These are the activations of a small network on made-up records, seen along a few directions, one row for each record.
Each row is followed by the record's values for the fields Dod, Runer, Fekam, Fima, Ton, Fazad, Zurop.
Not every record has every field; a missing one is written absent.
The largest differences between rows may come from other fields.
In the rows, 500 means zero.
Random noise pushes rows far along 16 fixed directions. That doesn't count. These rows show it; they differ only by the noise:
[371 378 350 540 496 560 506 486 443 661 508 504 545 596 437 428 467 665
 390 470 707 271 298 572 531 482 543 561 473 524 443 430 457 497 300 421]
[729 500 492 443 395 400 422 425 486 528 500 415 492 579 479 389 405 440
 385 610 451 596 504 490 529 436 496 453 482 444 517 315 491 512 565 602]
[425 578 482 604 528 581 523 519 478 370 605 452 515 412 420 456 637 577
 565 583 473 520 378 470 356 446 565 571 539 430 561 640 467 606 533 517]
[425 562 392 529 453 562 442 473 314 498 570 535 390 560 386 330 421 574
 644 577 522 487 585 506 434 456 605 647 547 405 599 510 480 546 293 487]
[498 587 569 400 330 434 551 615 504 459 652 530 443 425 542 633 381 461
 540 589 536 662 591 528 520 429 437 531 637 543 420 365 539 445 619 556]
[553 440 539 511 499 532 559 716 539 419 510 538 556 532 449 464 417 563
 511 629 534 467 613 595 416 571 448 368 338 449 542 454 690 530 604 482]
[499 633 423 598 515 460 476 543 496 497 597 506 561 578 495 390 511 503
 466 556 531 385 338 464 394 404 516 568 613 425 476 504 443 613 482 620]
[342 731 419 599 626 444 313 592 462 500 359 608 678 366 521 467 522 481
 707 605 487 512 625 601 703 520 527 556 702 476 297 404 579 655 399 698]
[601 550 473 399 508 651 589 249 352 430 358 380 495 219 435 516 557 708
 423 533 411 668 388 470 642 460 477 608 676 431 399 407 603 457 581 522]
[561 573 591 495 523 551 639 562 562 403 488 381 601 414 427 586 534 493
 605 406 669 481 600 464 338 351 619 488 531 403 492 499 162 766 382 450]
[645 402 428 495 481 429 396 423 440 647 446 517 606 482 491 351 445 649
 287 526 505 500 289 549 721 564 409 464 651 660 478 376 589 404 652 741]
[313 492 558 653 578 459 276 471 470 415 459 596 480 613 520 569 623 504
 488 512 309 355 519 437 453 639 505 507 301 622 387 732 667 352 448 343]
[289 582 471 637 575 563 464 548 375 586 445 577 636 520 344 569 492 643
 493 409 655 298 541 566 734 581 526 536 664 539 334 533 471 522 220 543]
[571 517 629 427 459 521 531 556 446 378 420 488 452 458 469 578 446 533
 450 643 340 573 682 514 541 579 396 434 368 488 430 470 794 381 657 414]
[456 638 452 489 471 409 455 546 368 605 623 508 373 621 523 373 395 545
 500 604 498 286 347 533 396 331 551 753 558 399 411 530 476 546 420 514]
[729 599 661 459 476 481 542 411 334 472 419 431 547 430 404 510 467 589
 355 411 465 468 558 427 595 470 486 529 700 489 438 576 362 481 545 627]
[547 490 462 374 286 567 589 313 272 539 403 329 447 561 415 323 549 507
 181 576 420 433 445 238 490 411 444 576 502 641 604 518 429 332 520 346]
[423 739 653 572 616 461 429 495 598 366 698 564 460 503 415 770 372 682
 661 510 323 539 491 405 410 470 547 615 433 558 189 572 633 489 489 461]

[431 453 347 506 590 641 509 283 640 403 390 607 633 374 590 594 501 580
 647 309 632 610 489 392 343 502 571 500 552 508 372 325 472 499 330 388] -> Dod: j1 / Runer: c2 / Fekam: e1 / Fima: v2 / Ton: m1 / Fazad: z2 / Zurop: b3
[518 411 451 538 562 458 314 527 655 505 468 576 689 345 536 496 477 536
 634 578 590 639 504 710 568 554 637 402 408 411 375 374 508 567 513 626] -> Dod: j2 / Runer: c2 / Fekam: e1 / Fima: v2 / Ton: m1 / Fazad: z1 / Zurop: b1
[486 713 621 480 417 314 453 574 542 601 555 441 672 560 443 577 449 438
 255 612 449 373 434 383 627 397 487 518 497 632 230 514 432 436 593 576] -> Dod: j2 / Runer: c1 / Fekam: e1 / Fima: v3 / Ton: m3 / Fazad: z2 / Zurop: b3
[265 553 461 537 598 580 553 491 507 561 530 392 387 439 435 561 609 592
 598 504 455 501 343 524 602 459 481 628 578 650 544 534 552 626 423 453] -> Dod: j2 / Runer: c2 / Fekam: e1 / Fima: v3 / Ton: m1 / Fazad: z2 / Zurop: b3
[615 502 665 390 472 250 333 588 585 674 478 522 540 620 500 604 251 418
 589 413 573 453 744 548 614 450 590 469 400 671 327 360 252 551 364 530] -> Dod: j2 / Runer: c1 / Fekam: absent / Fima: absent / Ton: absent / Fazad: absent / Zurop: b1
[528 477 448 463 564 600 596 571 515 474 379 480 534 538 457 431 456 542
 508 546 526 450 606 543 521 524 435 411 407 427 548 344 641 625 453 444] -> Dod: j2 / Runer: c2 / Fekam: absent / Fima: v3 / Ton: m6 / Fazad: z2 / Zurop: b3
[454 449 407 486 588 710 636 575 363 507 296 489 518 424 375 303 526 620
 607 492 593 440 667 527 561 585 460 472 567 521 717 475 563 634 386 485] -> Dod: j1 / Runer: c1 / Fekam: absent / Fima: absent / Ton: absent / Fazad: absent / Zurop: b1
[509 412 696 443 616 562 518 448 496 351 303 463 583 259 508 651 642 657
 492 393 446 394 559 516 501 548 567 481 339 528 322 717 450 442 546 330] -> Dod: j2 / Runer: c1 / Fekam: e1 / Fima: v3 / Ton: m5 / Fazad: z2 / Zurop: b3
[402 333 506 563 500 541 528 522 473 587 514 582 478 617 484 471 527 554
 424 338 549 409 475 395 503 649 418 462 552 828 721 683 479 353 511 463] -> Dod: j1 / Runer: c1 / Fekam: absent / Fima: v2 / Ton: m1 / Fazad: z2 / Zurop: b1
[402 378 501 616 624 442 349 548 679 544 599 585 479 641 484 532 464 527
 689 396 489 514 495 474 401 599 554 430 311 770 610 566 475 535 437 447] -> Dod: j1 / Runer: c1 / Fekam: absent / Fima: absent / Ton: absent / Fazad: absent / Zurop: absent
[872 624 479 412 442 575 674 405 388 467 560 493 531 550 333 345 251 677
 401 444 489 600 595 343 502 475 409 436 711 450 634 337 479 535 575 724] -> Dod: j2 / Runer: c2 / Fekam: e1 / Fima: v3 / Ton: m4 / Fazad: z2 / Zurop: b2
[525 551 624 461 640 329 366 650 608 514 398 574 526 490 637 495 454 446
 661 496 359 427 606 489 447 510 473 505 410 719 441 573 509 575 643 534] -> Dod: j2 / Runer: c1 / Fekam: absent / Fima: absent / Ton: absent / Fazad: absent / Zurop: b1
[593 618 471 478 482 476 499 369 399 509 452 448 358 594 472 427 460 442
 425 492 358 545 527 416 615 475 413 551 657 494 563 424 581 479 472 594] -> Dod: j2 / Runer: c1 / Fekam: absent / Fima: v3 / Ton: m4 / Fazad: z2 / Zurop: b2
[581 620 628 430 510 375 473 549 460 526 491 480 430 580 475 509 367 410
 540 500 457 455 685 534 606 426 517 506 517 412 440 480 402 564 417 570] -> Dod: j1 / Runer: c1 / Fekam: absent / Fima: v3 / Ton: m1 / Fazad: z2 / Zurop: b2
[585 338 640 360 520 410 414 506 620 488 404 526 390 548 569 508 363 452
 608 506 340 568 697 446 390 531 521 434 150 685 538 537 564 389 595 306] -> Dod: j1 / Runer: c1 / Fekam: absent / Fima: absent / Ton: absent / Fazad: absent / Zurop: b1
[491 561 672 555 660 515 658 531 587 591 527 307 316 668 386 769 528 463
 456 411 399 423 465 520 593 501 407 469 390 520 539 578 542 645 470 358] -> Dod: j1 / Runer: c1 / Fekam: absent / Fima: absent / Ton: absent / Fazad: absent / Zurop: b3
[483 540 518 520 494 450 490 565 567 477 562 491 421 644 549 461 525 397
 497 528 348 492 493 336 355 498 395 457 430 719 640 567 542 511 627 461] -> Dod: j2 / Runer: c2 / Fekam: absent / Fima: absent / Ton: absent / Fazad: absent / Zurop: b3
[614 621 575 499 615 350 422 543 545 560 502 500 553 429 590 577 468 471
 619 482 483 487 517 605 553 438 564 535 565 398 356 528 324 669 544 646] -> Dod: j1 / Runer: c1 / Fekam: e1 / Fima: v3 / Ton: m5 / Fazad: z2 / Zurop: b3
[597 665 401 603 556 435 394 268 473 469 488 550 590 676 639 434 563 494
 288 388 382 278 264 217 299 431 496 575 574 447 322 584 394 440 458 526] -> Dod: j1 / Runer: c2 / Fekam: absent / Fima: v3 / Ton: m1 / Fazad: z2 / Zurop: b2
[505 469 387 438 466 546 512 413 463 645 424 549 679 421 438 463 376 621
 423 414 664 564 509 491 802 552 482 443 721 669 412 282 420 419 400 657] -> Dod: j1 / Runer: c1 / Fekam: e1 / Fima: v2 / Ton: m6 / Fazad: z1 / Zurop: b1
[651 213 609 530 462 392 308 393 410 666 562 477 395 558 426 554 471 603
 393 413 519 536 410 719 693 633 571 466 421 516 526 599 447 355 519 570] -> Dod: j1 / Runer: c2 / Fekam: absent / Fima: v3 / Ton: m4 / Fazad: z2 / Zurop: b3
[618 457 669 459 487 249 297 557 411 651 480 545 348 699 528 519 337 403
 599 358 562 304 704 650 530 454 633 588 450 464 427 539 265 552 268 511] -> Dod: j2 / Runer: c1 / Fekam: absent / Fima: v3 / Ton: m4 / Fazad: z2 / Zurop: b2
[594 394 420 464 540 511 581 479 448 713 273 461 500 595 467 415 409 543
 302 416 645 367 415 645 775 559 353 456 631 511 508 255 675 518 409 580] -> Dod: j2 / Runer: c2 / Fekam: absent / Fima: v3 / Ton: m4 / Fazad: z2 / Zurop: b2
[761 404 466 363 381 534 509 390 278 528 213 443 621 329 543 306 542 502
 321 575 553 558 591 592 606 527 492 471 585 331 540 391 497 419 598 585] -> Dod: j1 / Runer: c2 / Fekam: absent / Fima: v2 / Ton: m1 / Fazad: z2 / Zurop: absent
[444 398 427 601 528 596 379 435 370 473 447 578 572 516 414 425 569 614
 544 474 491 472 622 500 503 662 575 422 362 514 586 636 470 437 373 434] -> Dod: j2 / Runer: c2 / Fekam: absent / Fima: absent / Ton: absent / Fazad: absent / Zurop: b2
[633 507 410 607 521 463 419 339 485 473 557 526 407 767 457 306 464 399
 465 372 475 433 474 375 379 475 542 476 583 409 702 523 385 553 311 588] -> Dod: j2 / Runer: c1 / Fekam: e1 / Fima: v3 / Ton: m5 / Fazad: z2 / Zurop: b2
[669 287 509 336 319 481 545 508 551 380 645 622 586 257 687 539 450 599
 480 480 671 657 433 581 288 471 557 453 517 462 451 430 372 337 755 533] -> Dod: j2 / Runer: c1 / Fekam: e1 / Fima: v2 / Ton: m6 / Fazad: z2 / Zurop: b3
[453 454 487 580 500 593 585 524 486 425 649 556 429 536 426 538 501 608
 552 359 597 488 492 518 465 557 473 472 625 503 648 577 472 514 414 536] -> Dod: j2 / Runer: c2 / Fekam: e1 / Fima: v3 / Ton: m1 / Fazad: z2 / Zurop: b2
[377 465 528 615 691 507 402 430 594 443 340 542 389 576 627 807 637 361
 574 322 428 470 580 638 638 657 387 409 464 430 364 450 717 525 343 362] -> Dod: j2 / Runer: c2 / Fekam: absent / Fima: absent / Ton: absent / Fazad: absent / Zurop: b3
[531 645 481 652 543 473 423 477 588 386 718 575 550 673 426 525 449 576
 487 498 417 460 421 355 339 515 520 475 425 476 418 544 529 490 471 543] -> Dod: j2 / Runer: c1 / Fekam: absent / Fima: absent / Ton: absent / Fazad: absent / Zurop: b3
[458 464 517 488 549 483 577 655 462 621 754 571 363 559 415 475 308 751
 587 432 628 333 353 657 512 449 519 618 570 531 529 574 444 545 452 581] -> Dod: j2 / Runer: c1 / Fekam: absent / Fima: absent / Ton: absent / Fazad: absent / Zurop: b2
[302 495 398 517 423 564 451 473 556 429 507 604 715 352 504 552 570 604
 466 491 569 550 458 363 558 556 478 432 558 750 361 443 495 364 508 497] -> Dod: j2 / Runer: c2 / Fekam: absent / Fima: absent / Ton: absent / Fazad: absent / Zurop: b2
[482 380 484 596 622 596 570 683 628 395 382 398 635 339 460 396 739 445
 577 645 559 549 434 695 473 559 534 350 404 322 697 558 582 717 625 567] -> Dod: j1 / Runer: c1 / Fekam: absent / Fima: v2 / Ton: m1 / Fazad: z1 / Zurop: b1
[329 524 522 627 574 475 405 642 537 638 562 521 627 577 335 543 442 611
 566 541 640 343 460 624 552 510 641 538 384 517 362 562 469 563 321 490] -> Dod: j1 / Runer: c2 / Fekam: absent / Fima: v2 / Ton: m1 / Fazad: z1 / Zurop: absent

Here are new rows. What are their fields?
[626 570 529 591 596 453 457 426 426 519 461 678 492 609 547 547 426 522
 389 331 455 406 503 502 649 638 355 477 771 462 403 537 691 367 502 702] -> Dod: j1 / Runer: c1 / Fekam: e1 / Fima: v3 / Ton: m5 / Fazad: z2 / Zurop: b3
[745 558 759 540 561 322 420 514 612 439 583 568 604 518 536 689 394 574
 426 422 349 514 494 429 414 549 480 446 425 594 296 669 499 383 763 613] -> Dod: j1 / Runer: c2 / Fekam: absent / Fima: v3 / Ton: m4 / Fazad: z2 / Zurop: b3
[603 405 468 452 582 418 402 436 640 529 425 397 422 453 574 379 538 353
 674 453 521 628 479 585 541 383 598 479 532 491 663 356 308 765 435 624] -> Dod: j2 / Runer: c1 / Fekam: absent / Fima: v3 / Ton: m5 / Fazad: z2 / Zurop: b1
[349 488 333 593 545 702 702 592 509 354 607 725 436 394 636 560 538 549
 634 447 667 514 402 627 316 563 415 557 721 230 562 524 744 449 512 503] -> Dod: j1 / Runer: c1 / Fekam: absent / Fima: absent / Ton: absent / Fazad: absent / Zurop: b1
[660 269 666 446 402 520 549 405 420 526 525 345 249 593 434 612 540 453
 334 468 455 543 530 621 521 549 494 437 289 343 655 621 512 382 543 313] -> Dod: j1 / Runer: c2 / Fekam: absent / Fima: absent / Ton: absent / Fazad: absent / Zurop: b3
[393 469 375 488 468 558 484 439 384 525 452 500 417 504 480 277 554 535
 553 545 466 475 478 419 445 488 517 601 507 624 688 548 513 494 432 422] -> Dod: j2 / Runer: c1 / Fekam: e1 / Fima: v3 / Ton: m5 / Fazad: z2 / Zurop: b2
[620 488 668 561 512 426 450 520 653 490 696 409 510 562 300 731 403 581
 530 444 536 624 545 587 617 519 586 364 363 484 412 423 378 592 432 552] -> Dod: j2 / Runer: c1 / Fekam: absent / Fima: absent / Ton: absent / Fazad: absent / Zurop: b2
[439 498 519 453 532 408 379 406 468 595 462 572 451 435 642 553 516 566
 455 437 405 463 337 473 594 494 441 623 597 704 321 540 576 351 576 512] -> Dod: j1 / Runer: c2 / Fekam: absent / Fima: absent / Ton: absent / Fazad: absent / Zurop: b2
[532 497 610 566 618 357 292 423 632 507 471 450 594 393 550 636 659 436
 562 444 354 638 453 492 621 540 550 418 461 678 431 598 351 558 612 600] -> Dod: j1 / Runer: c1 / Fekam: absent / Fima: absent / Ton: absent / Fazad: absent / Zurop: b3
[293 701 467 386 399 387 443 738 455 636 521 459 556 323 492 375 455 422
 787 739 536 635 695 500 592 338 576 652 608 731 527 414 308 693 515 581] -> Dod: j1 / Runer: c1 / Fekam: absent / Fima: absent / Ton: absent / Fazad: absent / Zurop: b2
[423 512 645 456 526 482 512 421 557 443 397 387 347 515 579 638 663 311
 516 437 298 525 544 380 455 477 462 530 410 623 544 656 495 475 521 297] -> Dod: j1 / Runer: c2 / Fekam: e1 / Fima: v2 / Ton: m1 / Fazad: z1 / Zurop: b1
[441 549 526 665 625 445 341 469 541 516 684 568 439 605 377 507 493 596
 639 430 346 582 440 422 555 609 494 506 558 735 611 654 531 509 492 649] -> Dod: j1 / Runer: c1 / Fekam: absent / Fima: absent / Ton: absent / Fazad: absent / Zurop: b3
[507 641 594 460 390 339 401 382 455 554 412 384 512 535 585 594 623 258
 298 549 330 509 524 335 606 435 459 534 515 590 373 563 364 384 579 447] -> Dod: j1 / Runer: c1 / Fekam: absent / Fima: absent / Ton: absent / Fazad: absent / Zurop: b3
[367 464 272 575 437 489 280 437 525 499 638 740 581 514 576 355 456 569
 637 512 480 654 448 361 417 605 511 513 576 785 585 461 547 355 520 608] -> Dod: j2 / Runer: c2 / Fekam: absent / Fima: absent / Ton: absent / Fazad: absent / Zurop: b1
[418 549 433 604 477 595 495 616 505 408 592 620 729 454 368 366 479 661
 449 636 535 450 446 421 425 564 535 435 457 528 466 599 597 413 577 584] -> Dod: j2 / Runer: c2 / Fekam: absent / Fima: absent / Ton: absent / Fazad: absent / Zurop: b1
[590 546 526 510 600 522 528 525 546 420 596 554 546 492 403 454 340 702
 591 534 516 423 458 556 366 441 642 533 355 266 362 537 505 542 462 534] -> Dod: j1 / Runer: c1 / Fekam: absent / Fima: v3 / Ton: m4 / Fazad: z2 / Zurop: b2
[528 413 509 589 488 616 654 480 507 471 490 514 543 670 418 615 514 475
 343 300 667 396 550 451 465 594 451 357 528 451 575 506 461 430 343 416] -> Dod: j1 / Runer: c1 / Fekam: absent / Fima: v2 / Ton: m1 / Fazad: z2 / Zurop: absent
